A small network was shown many inputs. Here are its activations along a few directions, one row for each input.
In each table, some parts of the input vary, and every possible input appears once, in random order.
A made-up example of a description, with smaller parts first: values(2) and (point or line(11) or (line(6) and ring(8))).
Shared parts are said once, and a part with two or three values counts as separate values.

Other details of the inputs vary at random and push rows far along two fixed directions, the same in every table; ignore that.

A family of inputs:
r1: -55.7, 2.1, -17.5, 7.5, 16.1, -51.0, -0.6, -12.6, 5.4, -7.1, 14.7, -19.9, -9.4
r2: -31.5, 23.8, -26.6, 12.5, 15.8, 4.5, -7.3, -28.3, -6.1, 11.1, 6.1, 20.1, -54.4
r3: -32.5, 15.2, -11.7, 25.3, 0.1, -41.2, -10.9, -8.8, 10.7, 3.6, 11.7, -13.0, 9.6
r4: -18.1, 30.1, -11.0, 7.0, -4.2, -16.7, 12.6, -18.7, 7.6, 10.1, -0.6, 4.3, -14.5
r5: -19.8, 22.9, -8.4, 15.7, 6.2, -0.5, -4.1, -22.1, -2.0, 6.1, 3.1, 19.7, -28.2
r6: -3.0, 7.7, -6.5, -1.3, 6.3, -21.6, -4.1, 4.3, 8.1, 9.2, 6.7, -13.8, -20.9
r7: -33.2, 13.3, -6.8, 14.1, -14.3, -49.4, 3.2, 3.5, 19.9, 3.0, 6.4, -23.1, 33.1
r8: 12.4, 27.8, -14.1, 4.7, 15.5, 21.9, 8.1, -13.8, -3.7, 21.5, -5.1, 15.3, -60.0
r9: 9.8, 13.6, -19.1, 11.2, 9.6, 3.9, -0.8, -10.3, -5.8, 32.6, -2.8, 13.5, -49.3
r10: 13.4, -25.0, 9.6, -25.6, 3.8, 26.9, 7.1, 5.0, -8.2, -16.9, -15.1, 4.3, 11.0
r11: -36.3, 20.1, -17.7, 18.3, 11.0, -55.8, -10.7, -10.7, 7.1, -2.8, 21.3, -15.7, -5.6
r12: 26.9, -2.6, -0.9, 8.1, 4.4, 42.5, -4.9, -15.2, -19.8, 2.1, -6.5, 22.2, -42.5
r13: -3.7, -10.4, 10.0, -1.8, -13.5, 20.1, 2.1, 9.8, -0.4, -15.5, -14.4, 5.8, 30.3
r14: -6.9, -5.9, -20.2, 19.1, 15.0, 14.3, -10.7, -8.7, -15.1, 13.1, -0.7, 12.6, -49.5
r15: -19.1, 12.2, 21.6, -5.3, -24.7, -16.0, 6.3, 14.1, 15.4, -8.4, -11.0, -5.0, 84.5
r16: -20.7, 19.4, -5.7, -1.0, -5.6, -43.0, 9.1, -7.5, 19.8, -15.7, 8.2, -11.9, 8.2
r17: -22.8, 15.6, -1.5, -3.7, 10.4, -31.5, 3.9, -15.4, 6.5, -18.0, 13.0, -19.1, 11.6
r18: 16.6, -28.7, 8.8, -13.5, -6.2, 22.6, -7.8, 20.8, -14.8, -1.7, -12.8, 5.1, 11.6
r19: 33.8, -23.7, 17.5, -26.4, 3.1, 14.1, 3.6, 22.8, 6.3, 4.3, -14.3, -13.3, 12.7
r20: 46.3, -8.0, 16.4, -11.4, -8.9, 46.6, 9.9, 16.2, -0.3, 1.5, -25.3, 5.6, 4.6
r21: -48.7, 21.2, 1.8, 11.5, -5.1, -54.5, 1.5, -9.9, 14.4, -26.3, 17.6, -7.6, 15.7
r22: 31.5, 6.4, -7.9, 0.0, 12.4, 33.5, 1.3, 8.2, -13.4, 36.3, -13.4, 12.9, -44.2
r23: 14.4, -18.5, 1.2, 0.3, 17.8, 9.4, -7.7, -12.2, -16.1, 7.4, 3.9, 4.1, -44.7
r24: 34.3, -16.0, 18.6, -31.4, -7.5, 21.7, 11.6, 5.9, 3.7, -11.2, -14.7, -8.3, 22.7
r25: 48.6, -9.6, 11.8, -12.2, -16.6, 44.9, 8.1, 10.5, -7.8, 0.0, -22.0, 7.6, 6.3
r26: -21.3, 4.6, 10.4, -8.3, 0.9, -20.0, 6.1, -10.9, -1.2, -21.1, 8.8, -14.0, 19.8
r27: 42.2, -32.6, 17.5, -11.8, -12.0, 33.2, -9.7, 16.5, -18.7, 1.6, -13.8, 11.3, 3.4
r28: -2.2, 6.9, -11.6, 15.2, 7.2, 8.0, -14.3, -11.5, -12.2, 23.7, 1.1, 19.6, -36.2
r29: -0.9, -17.4, 10.5, -9.9, -17.9, 22.2, -8.9, 28.4, -5.2, 10.3, -18.0, 7.9, 45.0
r30: -1.1, -11.9, 9.7, -16.2, -10.6, 11.5, 0.7, 13.1, -4.8, -20.3, -7.4, 3.4, 24.8
r31: 14.5, -1.4, 14.2, -0.3, -16.3, 13.4, 0.3, 10.7, 4.5, -14.7, -12.5, -1.0, 46.7
r32: -36.7, 17.7, -11.7, 4.3, -8.4, -62.9, -0.8, -0.9, 17.7, -2.8, 16.5, -27.1, 17.2
r33: 36.0, -15.2, 16.6, -7.0, -11.6, 28.8, 4.5, 31.5, -0.8, 11.5, -20.8, -6.8, 23.8
r34: -37.2, 30.3, -13.9, 13.9, 9.3, -49.2, -0.1, -20.2, 11.5, -17.3, 19.4, -10.3, -5.7
r35: 5.3, 9.8, -17.7, 16.9, 17.2, 4.7, -10.3, -13.9, -10.5, 29.9, -1.5, 20.0, -45.2
r36: 10.8, 14.9, -13.3, -6.4, 29.5, 5.5, 2.6, -23.2, 5.3, 2.0, 5.3, -4.6, -71.0
r37: -9.1, -14.2, 20.1, -14.5, -11.6, -32.3, 0.4, 20.5, 12.4, -15.9, -2.2, -27.9, 77.4
r38: 10.6, -47.8, 12.6, 8.1, -16.3, 32.6, 6.7, 17.5, -5.6, -10.6, 40.0, 13.8, 55.7
r39: 42.1, -16.2, -9.1, -14.5, 15.8, 22.8, -3.7, -6.3, -12.8, 15.5, -5.1, -2.2, -49.9
r40: 9.1, 4.2, 19.1, -19.6, -12.7, -3.4, 8.7, 26.0, 17.0, -16.8, -7.6, -15.6, 40.8
r41: 1.3, -0.7, -8.5, 21.3, 7.9, 8.6, -15.9, -10.1, -12.1, 11.7, 3.6, 11.5, -40.4
r42: 0.8, -34.4, 13.6, 7.2, -11.2, 30.9, 14.9, 5.4, 4.1, -25.2, 40.0, 19.5, 55.0
Description of these inputs: values(2) and (point or (line(4) and line(5))).
- Changing only the values(2) part turns r42 into r38. The same change can be made to r40. Which row results? => r6
- Changing only the values(2) part turns r31 into r3. The same change can be made to r30. Which row results? => r18
- Change only the line(5) part in r24. List by row number the other rows that result. => r10, r17, r26, r36
- Change only the line(4) part in r32. List by row number the other rows that result. => r7, r9, r39
- Change only the values(2) part in r5. List by row number the other rows that result. => r28
- Change only the values(2) part in r10. List by row number the other rows that result. => r1

A family of inputs:
r43: 41.8, -35.6, 24.5, -10.7, -31.7, 47.1, -0.8, 34.5, -17.3, 11.6, -22.4, 21.3, 61.0
r44: 10.7, -6.4, -3.7, -0.3, 14.5, 34.3, -7.6, -11.2, -22.1, -6.6, 2.8, 27.5, -40.3
r45: 10.6, -3.8, -2.8, 8.2, 2.2, 38.1, -10.5, -14.9, -17.1, 9.2, 3.9, 26.0, -39.3
r46: -2.7, -7.7, 29.7, -13.7, -24.3, -11.7, 16.8, 18.8, 21.2, -37.4, 10.6, -21.2, 97.8
r47: 44.5, 9.4, 10.9, -21.8, 20.2, -3.0, -1.9, 2.5, 1.5, 23.0, -28.9, -10.7, -60.7
r48: -50.8, 8.5, -15.1, 13.3, 13.1, -36.0, -6.4, -16.9, -0.2, -9.2, 19.1, -0.6, -3.1
r49: 13.4, 0.9, -5.0, 4.6, 18.5, 40.5, 3.6, -13.4, -14.8, -4.0, 1.4, 24.8, -37.1
r50: 57.6, -39.2, 34.2, -31.0, -21.4, 46.6, 3.3, 24.2, -11.7, -26.6, -6.0, 6.0, 55.0
r51: -3.3, 26.2, 18.3, -23.6, -42.7, -32.8, -1.2, 43.6, 36.1, -3.6, -44.4, -29.5, 80.5
r52: 15.8, -17.7, -9.9, 4.3, 23.6, 27.2, -13.3, 2.9, -17.0, 10.3, 3.4, 13.5, -42.0
r53: -46.5, 9.1, -15.2, 27.9, 4.5, -35.0, -10.0, -7.4, 6.5, 13.7, 20.5, -12.6, -5.7
r54: -44.5, -1.6, -16.7, 8.9, 8.7, -40.6, 4.1, -21.3, 9.2, -13.2, 22.0, -8.8, -7.5
r55: -46.1, 25.8, -13.3, 30.2, -7.7, -33.8, -0.2, -13.3, 2.2, 3.2, 19.7, 10.5, -1.8
r56: 38.6, -23.2, -8.8, 0.4, 20.8, 19.1, -7.5, -3.2, -12.6, 3.8, 15.7, 0.5, -41.3
r57: -37.8, -0.1, -1.3, 1.6, -4.5, -28.3, 7.4, -10.0, 11.7, -26.0, 18.2, -6.4, 14.5
r58: -43.2, 33.2, -14.2, 34.4, -3.1, -27.6, 9.7, -15.3, 12.1, 5.7, 19.3, 8.9, 1.0
r59: -29.9, 4.4, -14.0, 10.0, 10.9, -45.3, -1.4, -23.3, 5.9, -15.4, 32.2, -14.2, -3.0
r60: 37.0, 24.1, -10.3, -33.0, 17.6, 13.0, 6.4, -2.7, -0.4, 36.8, -25.5, -4.3, -47.5
r61: -23.5, 41.2, -11.2, -8.6, 1.2, -56.0, 11.4, 0.6, 12.2, 0.5, -19.7, -47.1, -21.8
r62: 22.4, -27.7, -12.1, 0.3, 18.6, 22.1, -1.6, -1.9, -10.1, 6.5, 5.6, 5.1, -46.8
r63: 21.4, -4.3, 5.7, 5.5, -1.2, 51.5, 1.3, -6.0, -7.1, 8.5, -2.5, 22.7, -13.4
r64: -19.4, -10.9, 18.1, 8.4, -33.2, -23.5, -1.3, 42.5, 14.3, 6.1, -0.9, -12.5, 93.4
r65: -21.6, 45.7, -9.7, 3.6, 8.8, -55.1, -6.7, -17.3, 16.9, 6.0, -28.9, -28.6, -8.1
r66: 35.9, -41.0, 28.7, -17.9, -28.5, 52.8, -5.5, 26.2, -16.9, 5.1, -21.4, 11.8, 58.4
r67: 19.7, -9.3, -6.9, -1.0, 15.3, 36.6, 12.0, -17.3, -2.2, -8.0, 6.2, 18.0, -42.4
- What is each input in this table made of? => values(5) or (line(4) and line(5))
- Start at r52 and move only the line(4) part, one step at a time. The first step leads to r48. Which rows follow, in order? => r44, r49
- List by row number the other inputs of the same sort as r47. => r51, r60, r61, r65

A family of inputs:
r68: -45.5, 27.0, -7.6, 22.4, 1.3, -52.9, -2.6, 1.9, 22.2, 7.9, 15.1, -20.9, 14.8
r69: 6.7, -11.2, 4.2, 9.3, -6.8, 39.8, 4.7, -6.4, -10.4, -8.4, 15.7, 32.7, 8.1
r70: 28.2, 8.0, 6.8, -14.7, -8.9, 20.7, 7.7, -1.8, -0.5, 7.2, -14.0, 7.0, 6.3
r71: -17.4, 7.0, 12.2, -2.8, -25.8, -41.4, 3.0, 22.6, 18.5, 7.3, -0.1, -23.5, 71.4
r72: -16.6, 13.7, 29.0, -11.3, -26.7, -15.1, 12.1, 24.7, 25.7, -18.0, -11.3, -18.6, 89.5
r73: 18.1, -17.8, 10.6, -18.7, -13.1, 29.5, -2.0, 20.9, -8.4, 5.0, -28.3, 6.9, 9.1
r74: 27.9, -20.4, 15.7, -20.4, 7.8, 20.3, 4.9, 12.0, 1.2, -10.4, -3.2, -9.9, 9.9
r75: 34.1, -9.8, 11.2, -15.6, -7.7, 10.5, -6.5, 3.2, -11.2, -0.3, -16.6, 0.1, 12.7
r76: -46.4, 26.2, -3.3, 16.3, 5.5, -57.8, -7.2, -12.1, 15.0, -14.7, 10.4, -22.1, 12.1
r77: 0.5, -0.8, -22.4, 2.7, 23.2, -5.0, 5.1, -21.8, -2.4, -3.8, 14.1, -2.8, -71.3
r78: 19.1, -14.9, 9.5, -17.4, -6.9, 30.0, -3.6, 20.7, -8.3, 5.1, -26.9, 6.3, 11.0
r79: -13.5, -15.6, -19.5, 16.3, 26.1, 8.9, -0.7, -28.3, -11.9, -11.3, 45.6, 19.9, -50.1
r80: -0.7, 1.5, -21.0, 3.2, 27.1, -6.2, 3.1, -19.9, -0.8, -5.0, 14.8, -5.0, -62.0
r81: -46.7, 24.4, -14.3, 23.4, -4.8, -54.2, -1.1, 2.9, 20.9, 4.8, 14.3, -20.0, 11.8
r82: 32.1, -17.5, 6.4, -24.4, 5.0, 10.0, 7.3, 0.8, -3.0, -2.5, -0.9, -7.8, 0.7
r83: 16.5, -6.1, 4.6, -19.5, -2.7, 14.8, -3.9, 5.1, -8.9, 16.5, -20.5, 5.0, 2.3
r84: 24.5, -10.1, 6.4, -5.8, -4.9, 16.5, -8.8, 7.5, -9.1, -9.1, -15.9, 1.2, 1.2
r85: -35.1, 7.2, 16.1, -12.1, -15.6, -34.5, 1.7, 20.0, 14.7, -2.8, -12.1, -19.8, 68.1
r86: 32.2, -18.8, 13.9, -11.5, -15.6, 22.6, -6.2, 13.7, -10.6, -10.7, -21.8, 2.6, 9.1
r87: -15.7, -6.4, -24.4, 39.0, 14.8, 9.4, -7.7, -23.4, -10.5, 15.6, 34.2, 28.2, -44.7
r88: -60.7, 3.8, -8.5, 32.3, -1.9, -43.0, -5.7, -21.1, 3.2, -24.1, 37.4, 0.7, 24.5
r89: 23.5, 10.6, 7.1, -8.2, -1.6, 21.4, 7.8, -0.5, -0.8, 5.3, -13.5, 8.3, -2.4
r90: -2.3, 28.2, -22.4, 13.6, 14.9, 5.7, 4.0, -23.8, 0.3, 5.6, 1.9, 11.3, -62.3
r91: -3.9, -27.6, 3.3, 5.0, -3.5, 38.7, -3.7, 0.8, -19.3, 1.0, 7.8, 23.7, 14.1
r92: 37.5, -23.4, 15.1, -25.4, 4.8, 22.5, 7.7, 11.3, -3.2, -6.3, -6.0, -6.8, 10.9
r93: 4.4, 17.2, -22.6, 19.1, 19.9, -6.4, -5.1, -15.2, -4.9, 29.6, 7.8, 5.7, -61.1
r94: -12.8, 15.9, -17.5, 7.5, 27.4, 1.5, -8.5, -17.3, -7.2, 18.3, -3.8, 7.7, -61.8
r95: 37.6, -13.0, 16.5, -13.8, -4.5, 20.7, -6.4, 9.7, -12.8, -2.9, -20.2, 2.6, 12.8
r96: -48.0, 22.1, -14.4, 22.4, -9.7, -55.3, 0.9, 3.0, 20.2, 5.1, 13.8, -19.6, 6.7
r97: 22.4, 0.4, 9.1, -10.8, -17.1, 28.4, 9.4, 10.8, 2.2, -3.9, -18.0, 6.9, 8.4
- Changing only one part turns r94 into r76. The same change can be made to r78. Which row results? => r84
- What is each input in this table made of? => values(5) and (point or line(5))
- Change only the values(5) part in r88. List by row number the other rows that result. => r69, r79, r87, r91
- List by row number the other rows that have the values(5) part in common with r82. => r74, r77, r79, r80, r92
- Change only the line(5) part in r72. List by row number the other rows that result. => r70, r89, r90, r97
